These are the activations of a small neural network, seen along a few directions. Each row is one input.
Each table varies a few parts of the input and shows all the possible inputs, shuffled.
Descriptions start from the smaller parts, as in this example, which fits no table here: one of 3 separate values, together with either a single point or one of 9 places along a line or (one of 4 places along a line, together with one of 8 places around a ring).
Shared parts are said once, and a part with two or three values counts as separate values.

Other details of the inputs vary at random and push rows far along two fixed directions, the same in every table; ignore that.

A family of inputs:
x1: [ 16  -9  46  20 -45 -46 -38   1 -13 -11  -1]
x2: [ 23   3 -18 -31   4  14   6  23  -7   2 -25]
x3: [  6 -14  12 -49 -18 -34  21   8 -12 -43 -41]
x4: [-28   3  -9  43  14  27   0 -20  11  21  37]
x5: [-30  -1 -25  46  16  20 -29 -22  -5   8  66]
x6: [-30  10 -23  71   2  50 -27  -8   4  73  59]
x7: [-31   6 -48 -10  34  29  21  -4   5  -4  15]
x8: [-22  -1 -31 -62  27  33  86   6   6 -13 -44]
x9: [ -7  21 -61 -44  43  45  73  42   7   3 -65]
x10: [ 43  -9  60   3 -29 -65 -44  -1   0 -57  -5]
x11: [ 43  10  41   5   1 -72 -44 -20   9 -17   9]
x12: [-35   7 -56 -65  30  43  89  18  -2   0 -53]
x13: [-26  -8 -10  29  13  31  -4 -28   2  18  47]
x14: [-36   7 -21  41  10  18 -11 -15   8  23  36]
x15: [-34  11 -35   7  21  16  28  -4   7  -4  -3]
x16: [ 49 -16  52 -23 -51 -49 -48  12 -20 -21 -22]
x17: [-47  16 -41  76  26  41 -26 -22  12  41  81]
x18: [ 14  -6   0  41   3  40 -31  -5  -4  42  45]
x19: [ -6   7 -13  -9  14 -17  10   9   3 -37 -15]
x20: [-27  -2 -16  32   0  16 -25 -26  -3  18  53]
x21: [  0  -9   6 -33  -2  14  35   1  -3  -1 -22]
x22: [ 22 -13  56  16 -52 -67 -45  -2 -12 -34  -1]
x23: [-35  -5 -19  42   4  21 -23 -26  -7  16  57]
x24: [ -3   4 -32 -67  30  48  82  22   1   3 -59]
x25: [ 16 -19  35 -38 -33 -48 -13   3 -10 -36 -26]
x26: [  7  19   1  22  43  -1  -4 -30  27  30  34]
x27: [ 14 -11  17 -59 -22 -28  17  13 -12 -26 -51]
x28: [  7   4  -1 -15  -5  -2  16  24  -5  -3 -39]
x29: [-29   2  -6  47 -12   9 -17 -15   6  31  43]
x30: [ 10  -4  -5 -32  -6   4  15  17 -14  -5 -31]
x31: [  3   8 -12  55   0  26 -41   7   2  47  36]
x32: [ 27 -13  62  18 -42 -38 -32  -5  -5  -7   0]
x33: [-28  -3   4  54  -2  24  -5 -20  10  35  47]
x34: [ -5   2   3 -23 -10  -9  19  14   2  -2 -35]
x35: [ 22  24  -1 -31  33 -35   9 -10  23  -6 -19]
x36: [ 48 -11  19 -33 -19 -28 -20  27 -17 -30 -40]
x37: [ 56 -13  72   0 -47 -47 -40  13  -7 -20 -26]
x38: [ 30 -15  42   4 -19 -41 -41 -15  -8 -42  22]
x39: [  3  19 -47 -47  47  56  82  37  16   8 -65]
Each input here is: one of 3 separate values, together with either a single point or (one of 2 separate values, together with one of 6 places along a line).
The inputs of x12 and x21 match in every part but the choice among 3 separate values. If x36 is changed in the same way as x12 into x21, which row does it become?
Answer: x18
Change only the choice among 2 separate values in x19. List by row number the other rows that result.
Answer: x5
Change only the choice among 3 separate values in x38. List by row number the other rows that result.
Answer: x5, x7

A family of inputs:
x40: [-20  15 -33   2  12  28  29  17   6  20 -21]
x41: [-17  -3 -38 -11   6  45  25  18  -9   8  -9]
x42: [  7 -11  51  41 -46 -37 -46 -13  -2  11  26]
x43: [ 14  -1  44  38  -3 -57 -53 -40  14 -21  49]
x44: [-30  27 -51  24  64  26  12 -14  23  12  34]
x45: [ 25  -5   3 -68 -10 -33  15  28 -14 -50 -65]
x46: [ 17 -18  23 -74 -28 -22  38  19 -12 -52 -66]
x47: [-16   0 -29  -3   5  41  25  21  -8  12 -16]
x48: [-45  10 -43  14  39  37  33 -27  14  25  37]
x49: [  5 -22  51  43 -48 -19 -49 -13 -17   8  36]
x50: [ 22  25 -27  27  44  70  13   9  20  90  13]
x51: [ 14 -11  19 -78 -15 -36  34  10  -8 -53 -65]
x52: [ 24  -5  29  43 -21 -44 -76 -15  -8 -10  48]
Describe the family of inputs behind these rows.
Answer: either a single point or (one of 2 separate values, together with one of 6 places along a line)
